Each row below is a small network's average activation on inputs in which a field has the value named, seen along a few directions.
Values that are neighbours, or in one group, have similar rows; names and order tell nothing.
In the rows, zero is written as 500.
Random noise pushes rows far along 6 fixed directions. That doesn't count. These rows show it; they differ only by the noise:
[593 700 415 401 440 452 655 473 704 599 549 467 555 730 702 559 469]
[531 587 546 526 178 306 403 166 166 514 789 106 556 588 262 204 459]
[705 552 558 457 494 410 439 589 437 569 526 637 332 549 363 532 541]
[568 666 399 495 472 585 563 382 571 455 514 377 703 512 596 579 514]
[602 590 421 481 692 699 574 600 724 471 367 639 552 447 691 657 491]
[378 699 469 543 650 462 460 516 453 629 472 635 835 377 450 589 799]
[541 424 637 538 550 431 307 545 325 594 548 682 314 397 221 415 586]
[446 575 631 361 536 161 566 679 579 908 643 707 191 838 593 189 454]


Field Kimom:
f8: [326 407 607 476 585 314 337 676 293 577 421 696 478 396 273 592 760]
f13: [444 405 569 539 507 389 438 615 410 531 492 566 477 511 410 525 457]
f5: [387 598 494 486 489 369 454 440 520 697 592 642 602 515 450 603 745]
f4: [556 480 673 435 599 318 459 788 365 672 459 789 153 518 267 407 626]
f11: [790 546 565 433 419 334 437 709 153 375 406 487 317 480 173 523 621]
f15: [227 232 477 510 250 571 450 297 824 471 537 616 429 617 426 918 560]
f12: [495 456 530 440 437 477 550 525 492 490 495 442 263 610 453 362 419]
f7: [460 274 518 539 268 427 400 296 633 468 626 646 438 566 317 802 531]
f16: [408 759 431 561 673 496 591 522 311 518 438 400 906 280 580 341 717]
f14: [733 456 536 531 633 509 536 717 316 462 471 435 424 451 602 223 286]
f6: [341 333 451 638 358 622 438 206 450 302 554 209 744 403 547 490 370]
f9: [291 465 477 502 325 506 492 257 372 341 571 110 699 469 439 380 494]
f1: [644 388 570 583 361 470 351 297 276 393 673 333 312 443 285 381 379]
f10: [241 469 647 504 653 361 473 633 506 812 513 788 405 503 385 344 760]
f2: [345 301 505 553 652 625 472 522 747 590 443 873 387 399 582 595 443]
f3: [660 358 555 466 154 357 433 501 378 441 568 301 244 707 388 445 269]
Kimom is arranged as a ring.
A walk along Kimom starts at f13 and steps to its neighbour f6. Put f8, f5, f4, f16, f1 in the order it reaches them.
> f1, f5, f16, f4, f8
What is the length, in steps, of the shortest route from f15 to f9?
> 2
Name the neighbours of f14, in listed order.
> f7, f2

Field Boza:
p6: [538 621 434 527 581 581 535 388 525 460 501 561 645 372 484 557 601]
p12: [524 500 481 589 346 395 336 359 268 494 571 436 638 441 282 643 633]
p11: [890 691 487 483 478 477 474 589 364 420 468 511 551 483 414 688 584]
p3: [566 497 550 399 598 504 503 671 587 562 418 669 274 523 457 553 543]
p9: [661 558 545 493 656 500 479 622 388 533 504 577 391 428 483 357 481]
p5: [297 230 576 507 535 606 467 515 598 448 468 555 328 460 519 435 406]
p4: [398 398 536 546 580 409 405 563 410 536 514 557 516 455 466 456 498]
p2: [573 597 513 426 458 404 554 627 419 515 502 365 412 620 535 314 393]
p7: [432 402 464 532 440 555 579 415 673 471 473 603 514 535 541 627 522]
p1: [598 416 519 566 362 592 430 345 444 386 588 294 470 483 448 482 316]
p8: [538 370 559 488 477 433 477 614 495 510 444 700 320 497 383 555 561]
p10: [358 501 548 554 721 610 412 607 294 446 393 397 563 263 486 253 484]
Boza is arranged as a line.
A walk along Boza starts at p6 and steps to its neighbour p9. Put p12, p11, p4, p2 in the order it reaches them.
> p11, p12, p4, p2
Name the neighbours of p8, in listed order.
> p5, p7
